gaz: [-30.4  40.9   0.7  80.5 -26.6  13.1  18.2  20.0  42.6]
ladaf: [ 12.5 -48.2 -13.1 -82.0   5.9 -49.6 -31.1  19.9   0.8]
sisa: [-15.8  29.7  20.0  63.9  39.1  39.1  12.5 -13.2  12.4]
common gaz sisa:  | [20.0]
where: [0.7] | gaz, 3
common sisa ladaf:  | [12.5]
shift -1: [-15.8  29.7] | [-15.9  29.6]
diff gaz: [-30.4  40.8   0.7  80.5 -26.6  13.1  18.2  20.0  42.6] | 2, [40.9]
places sisa: [39.1] | 5 6
where: [-13.1] | ladaf, 3

Pel: [-10.0  28.9 -31.8 -32.6  -2.6  19.0  32.4 -15.8  -5.7]
nizaz: [ -0.7   6.5 -82.6 -32.5  10.8  34.9  54.0   6.7 -11.8]
lumod: [ -0.1   0.7 -12.3  -9.5   2.9  -1.1   7.6   4.6 -32.5]
ruze: [ 0.1 -8.2 -5.6 -0.2 -2.9 -3.9  3.7 -0.2 -1.6]
Boz: [ -0.7   6.5 -82.6 -32.5  10.8  34.9  54.0   6.7 -14.9]
sifo: [  4.5   4.5 -13.2  -7.5  -0.4  -3.0   4.5  -1.7   4.6]
places sifo: [4.5] | 1 2 7
diff nizaz: [ -0.7   6.5 -82.6 -32.5  10.8  34.9  54.0   6.7 -11.9] | 9, [-11.8]
common Boz lumod:  | [-32.5]
shift +1: [54.0] | [54.1]
shift -1: [4.5 4.5] | [4.4 4.4]

Fesol: [-51.6  17.3 -21.6   7.9 -20.5 -21.6 -58.4]
kofa: [-58.5 -58.5 -58.5  41.8  41.8  41.8  41.8]
nulod: [-51.6  17.3  41.9   7.9 -20.5 -21.6  32.2]
places kofa: [41.8] | 4 5 6 7
where: [-58.4] | Fesol, 7
find: [-51.6  17.3 -21.6   7.9 -20.5 -21.6 -58.4] | Fesol
places kofa: [-58.5] | 1 2 3
shift -1: [-51.6  17.3  41.9   7.9] | [-51.7  17.2  41.8   7.8]
find: [-58.5 -58.5 -58.5  41.8  41.8  41.8  41.8] | kofa

niba: [-54.1 -67.2 -49.1  67.3 -44.6  77.7 -86.6]
Lub: [-45.3 -70.8  40.9  -9.0  41.9  75.6  44.6]
bube: [-95.1  -7.1  12.5 -35.0  74.3  56.4 -67.9]
Sas: [-23.7  53.9 -62.5 -68.9   3.8   7.4 -92.8]
Bugo: [-41.8  76.0  12.4 -27.8  93.8 -57.0  61.6]
foteg: [-23.7  77.6 -62.5 -68.9   3.8   7.4  47.5]
sagi: [-54.1 -67.2 -49.1  67.3 -60.4  77.7 -86.6]
where: [12.5] | bube, 3
where: [-9.0] | Lub, 4

Mugi: [ -1.4 -30.5   2.3  25.4 -98.4  56.8  27.5 -72.5  28.3 -65.8  -0.3  35.5
  -2.6  56.7   8.7 -29.9 -14.8  18.0  56.7 -11.3 -34.6  39.8  22.0  24.9
   1.0  -1.6 -22.3 -38.8   3.1 -16.4  23.1  64.3 -65.8 -65.8 -27.2  59.6
  56.7 -84.6  40.9 -46.0  56.7  29.8  14.4 -25.4]
Rarok: [ 37.1 -28.1  13.0  33.6 -31.2  44.2  49.1 -69.8 -13.2  28.6  25.4  45.6
 -19.8  83.3  13.0  -2.9 -53.9 -25.3  -8.2 -37.7 -12.4  39.4   7.2  17.7
 -19.5 -32.9 -11.9 -33.1   3.3 -20.7  44.9 -46.5 -17.6 -84.8   5.2  16.2
  57.8 -88.4   2.5 -61.5   7.8  11.2 -37.0 -33.5]
mivaz: [ 23.9 -20.1 -35.0  31.8 -67.1  48.3   4.2 -74.8  19.1  46.6  12.9  18.1
 -20.0  82.2 -12.2   1.5 -22.1 -25.3  -2.7 -38.1 -55.4   4.0  10.0  -2.7
  -1.9 -38.6  -2.0 -17.6  12.1  -1.0  34.8  -6.9  31.9 -64.0   1.6  54.9
  52.8 -80.5  -3.4  56.6  12.5   6.6 -19.0 -46.6]
muda: [ 42.1 -19.9 -26.0  47.3 -98.7  64.2  14.5 -54.7  16.3  40.5 -11.4  17.7
   1.2  36.1  -4.3 -24.4 -35.3   0.2 -11.1 -23.1 -13.1 -11.4  15.8  -6.1
   2.2  -1.7 -46.2 -14.8  11.2  -7.5  15.4 -45.7  48.8 -87.6 -28.4  66.4
  46.9 -94.5  -4.7 -31.5  15.1   6.4  -0.5 -52.9]
common Mugi Rarok:  | [25.4]
places Rarok: [13.0] | 3 15
places Mugi: [56.7] | 14 19 37 41
where: [64.2] | muda, 6
diff Rarok: [ 37.1 -28.1  13.0  33.6 -31.2  44.2  49.1 -69.8 -13.2  28.6  25.4  45.6
 -19.8  83.3  13.0  -2.9 -53.9 -25.3  -8.2 -37.7 -12.3  39.4   7.2  17.7
 -19.5 -32.9 -11.9 -33.1   3.3 -20.7  44.9 -46.5 -17.6 -84.8   5.2  16.2
  57.8 -88.4   2.5 -61.5   7.8  11.2 -37.0 -33.5] | 21, [-12.4]
shift +1: [ 1.2 36.1] | [ 1.3 36.2]
where: [18.1] | mivaz, 12

vefot: [-76.4 -39.8 -14.8  31.5  14.4 -31.0 -41.2  -1.0   4.0 -17.6 -39.8 -15.5
 -24.9 -48.1 -41.4   5.9 -11.4  -8.1  -7.3 -26.5 -66.1 -38.2 -30.1 -11.2
 -15.5 -44.7 -29.7   9.4 -38.6   4.0 -14.5 -21.9 -39.8 -57.0 -12.4 -30.2
 -50.0 -53.8   0.1 -43.0 -14.0  14.3 -22.6   4.0 -56.8  31.4]
nule: [-53.3 -79.9  -9.5 -52.4  -7.3 -19.0 -26.6  -1.9 -22.7 -26.6 -52.6 -10.0
 -18.6 -27.8 -38.8 -12.9  -8.1  -4.6 -12.9 -12.1 -69.1 -50.1 -22.3 -39.9
 -11.3 -80.5 -52.4   3.9 -20.7 -15.4 -10.3 -16.9 -22.4 -67.7 -46.0 -52.0
 -29.8 -53.3 -22.8 -65.3 -41.2  -4.0 -12.5 -36.3 -47.5   5.5]
Fesen: [-93.6 -53.5   0.3  39.1  21.3   4.6 -44.2  18.8   3.8 -13.1 -35.1 -13.7
 -36.8  -5.2 -43.2   6.9  15.4  -3.9  -3.0 -16.6 -68.4 -36.4 -29.5  -1.8
  17.5 -30.0 -17.6  13.7 -25.6  12.4  20.9  17.2   4.5 -50.5   1.3 -14.4
 -51.7 -58.1   9.3 -29.6  -3.0  15.4 -19.4 -18.9 -65.8  43.2]
places nule: [-26.6] | 7 10
places vefot: [-39.8] | 2 11 33

goreb: [-38.1  14.9 -19.8  36.6  15.0  65.6]
Pomor: [-38.1  14.9 -19.8   6.9  42.0  -8.8]
zute: [-45.8 -45.8  36.5 -45.8  36.5  36.5]
purid: [57.3 57.3 77.4 57.2 17.1 17.1]
tun: [ 21.0 -45.8  36.5   5.9 -63.7   5.9]
lepu: [ 60.0 -44.0 -31.8  59.8 -63.6  14.9]
diff zute: [-45.8 -45.8  36.6 -45.8  36.5  36.5] | 3, [36.5]
where: [57.2] | purid, 4
places zute: [36.5] | 3 5 6
where: [36.6] | goreb, 4
places purid: [57.2] | 4
common goreb lepu:  | [14.9]
places tun: [-63.7] | 5

